Look-ups in named tables: a row name and a column name give one cell, copied from the table.

sut:
columns: tet, par, zimuf, vid, pon, galoni, lugus, riniteg, zimapa, fuduk
rulev: [89, 119, 149, 58, 148, 88, 154, 116, 138, 97]
zukupam: [114, 73, 116, 109, 147, 161, 120, 118, 105, 194]
sivuz: [173, 124, 168, 83, 125, 123, 117, 192, 104, 116]
dule: [181, 144, 166, 159, 108, 121, 155, 114, 102, 130]
lobos: [118, 111, 138, 110, 98, 116, 115, 59, 149, 143]
basipid: [117, 121, 149, 112, 140, 155, 211, 122, 65, 126]
lupozev: [144, 173, 130, 110, 190, 104, 134, 135, 131, 233]
kegel: [145, 148, 173, 89, 90, 193, 163, 112, 181, 162]

tet of dule = 181
galoni of rulev = 88
lugus of zukupam = 120
par of basipid = 121
par of lupozev = 173
fuduk of rulev = 97
par of rulev = 119
zimapa of zukupam = 105
zimuf of kegel = 173
lugus of rulev = 154
zimapa of kegel = 181
vid of kegel = 89
vid of lupozev = 110

vevovop:
columns: zivi, lizusat, virom, kogatun, kif, sokezu, pige, lom, mazivir, mis
vesub: [3904, 2521, 3760, 344, 4870, 552, 4018, 4874, 2126, 4708]
bim: [-5346, -5361, -5410, 271, -2271, -1022, -5173, -1144, 6577, -3677]
nav: [-224, -238, -258, 2674, 1375, 2004, -134, 1960, 5954, 645]
funusi: [1810, 1810, 1810, 1810, 1810, 1810, 1810, 1810, 1810, 1810]
guve: [-157, -1353, -302, -1449, 1644, -1678, -4, 2004, 2076, 1062]
sumagor: [1803, 1768, 1800, 1638, 1787, 1661, 1804, 1772, 1599, 1801]
sas: [-280, -296, -315, 2704, 1371, 2014, -186, 1975, 6090, 618]

pige of sas is -186
kif of sas is 1371
sokezu of bim is -1022
kogatun of bim is 271
sokezu of guve is -1678
zivi of bim is -5346
mazivir of bim is 6577
Which row has the largest kogatun? sas

leleval.tsv
	kofolev	risuzur
rap	121	41
lefin	35	94
bifud	118	124
geruzu	158	128
duvibo	230	127
niku	57	190
tev	182	123
guze	111	185
nid	144	202
mefikeb	58	115
dom	90	171
ripite	132	118

kofolev of rap is 121
kofolev of lefin is 35
kofolev of mefikeb is 58
risuzur of lefin is 94
kofolev of guze is 111
kofolev of nid is 144
risuzur of bifud is 124
risuzur of nid is 202
kofolev of tev is 182
Row with the largest risuzur: nid

ziro:
	zelafem	riv	kud	ber
rupo	36	181	208	28
kiz	220	35	26	175
vedasod	65	160	203	3
kido	173	67	28	224

What is the kud of kido in ziro? 28
What is the riv of kiz in ziro? 35
What is the kud of vedasod in ziro? 203
What is the riv of rupo in ziro? 181
What is the zelafem of kiz in ziro? 220
What is the riv of vedasod in ziro? 160
What is the zelafem of vedasod in ziro? 65
What is the zelafem of kido in ziro? 173
What is the zelafem of rupo in ziro? 36
What is the ber of vedasod in ziro? 3
What is the kud of kiz in ziro? 26
What is the ber of kido in ziro? 224
What is the ber of kiz in ziro? 175

lel:
         fozo  divase  mokot  zabaf
sib       7.0     6.8    6.8    2.5
gupatuv   7.1     6.8    6.8    2.9
tules     7.1     7.1    7.0    6.7
metufi    7.1     6.7    7.2    6.2
sul       7.7     7.1    7.1    4.2
biraso    7.0     6.2    7.5    8.0

What is the divase of biraso in lel? 6.2
What is the fozo of tules in lel? 7.1
What is the mokot of tules in lel? 7.0
What is the zabaf of gupatuv in lel? 2.9
What is the mokot of sib in lel? 6.8
What is the fozo of sib in lel? 7.0
What is the fozo of sul in lel? 7.7
What is the mokot of metufi in lel? 7.2
What is the zabaf of metufi in lel? 6.2
What is the zabaf of biraso in lel? 8.0
What is the divase of tules in lel? 7.1
What is the mokot of gupatuv in lel? 6.8

bidafed =
	sas	puruda	med
meperud	158	170	97
tusemi	95	15	54
dag	196	102	73
les	138	37	59
faz	114	21	55
riz	55	16	55

riz, med -> 55
meperud, puruda -> 170
faz, med -> 55
tusemi, sas -> 95
dag, puruda -> 102
meperud, sas -> 158
tusemi, puruda -> 15
faz, puruda -> 21
les, puruda -> 37
les, sas -> 138
les, med -> 59
tusemi, med -> 54
Which row has the largest puruda? meperud

Table mok
	dat	pef	fikebez	fitomam	solusab	pogi	netoz	zub
lipobi	6575	4509	2916	3188	2021	4524	2820	5135
mot	5864	2586	5145	5509	3125	5016	2291	6525
napotav	2508	5623	4596	5757	7135	4515	7105	3013
seso	2677	5910	5298	5607	7151	4543	7102	3369
nivibu	2978	5849	6463	5118	6817	4472	6786	4013
lup	2560	5771	5300	5945	7838	3644	6660	2643

What is the netoz of nivibu in mok? 6786
What is the dat of lipobi in mok? 6575
What is the fikebez of seso in mok? 5298
What is the pogi of lipobi in mok? 4524
What is the zub of napotav in mok? 3013
What is the fitomam of mot in mok? 5509
What is the pogi of lup in mok? 3644
What is the pef of mot in mok? 2586
What is the solusab of nivibu in mok? 6817
What is the fikebez of lup in mok? 5300
What is the dat of napotav in mok? 2508
What is the fikebez of lipobi in mok? 2916
What is the pef of seso in mok? 5910
What is the pef of lipobi in mok? 4509

fas =
	voz	bab	lazag	pof	fenifa	sep	baz
ranim	34	79	71	73	39	32	19
sem	75	41	18	64	73	22	54
tomego	27	76	63	63	17	15	21
budemor	76	18	23	18	21	59	61
volege	72	58	16	43	69	34	55
kige	41	67	64	36	75	15	19
bir	34	70	77	69	63	37	21
zom	31	62	74	33	28	11	24
latus	58	10	32	15	17	62	69
raz	55	75	21	25	73	70	42
tonefa	72	50	17	54	77	23	62
derez	40	3	60	72	26	79	73
luz	31	0	31	74	31	68	50

What is the baz of raz in fas? 42
What is the pof of sem in fas? 64
What is the sep of raz in fas? 70
What is the baz of ranim in fas? 19
What is the lazag of sem in fas? 18
What is the sep of tonefa in fas? 23
What is the lazag of ranim in fas? 71
What is the voz of volege in fas? 72
What is the bab of tonefa in fas? 50
What is the fenifa of tomego in fas? 17
What is the bab of derez in fas? 3
What is the sep of sem in fas? 22
What is the sep of kige in fas? 15
What is the fenifa of bir in fas? 63
What is the pof of tonefa in fas? 54
What is the pof of ranim in fas? 73
What is the baz of latus in fas? 69
What is the sep of ranim in fas? 32
What is the bab of latus in fas? 10
What is the fenifa of ranim in fas? 39

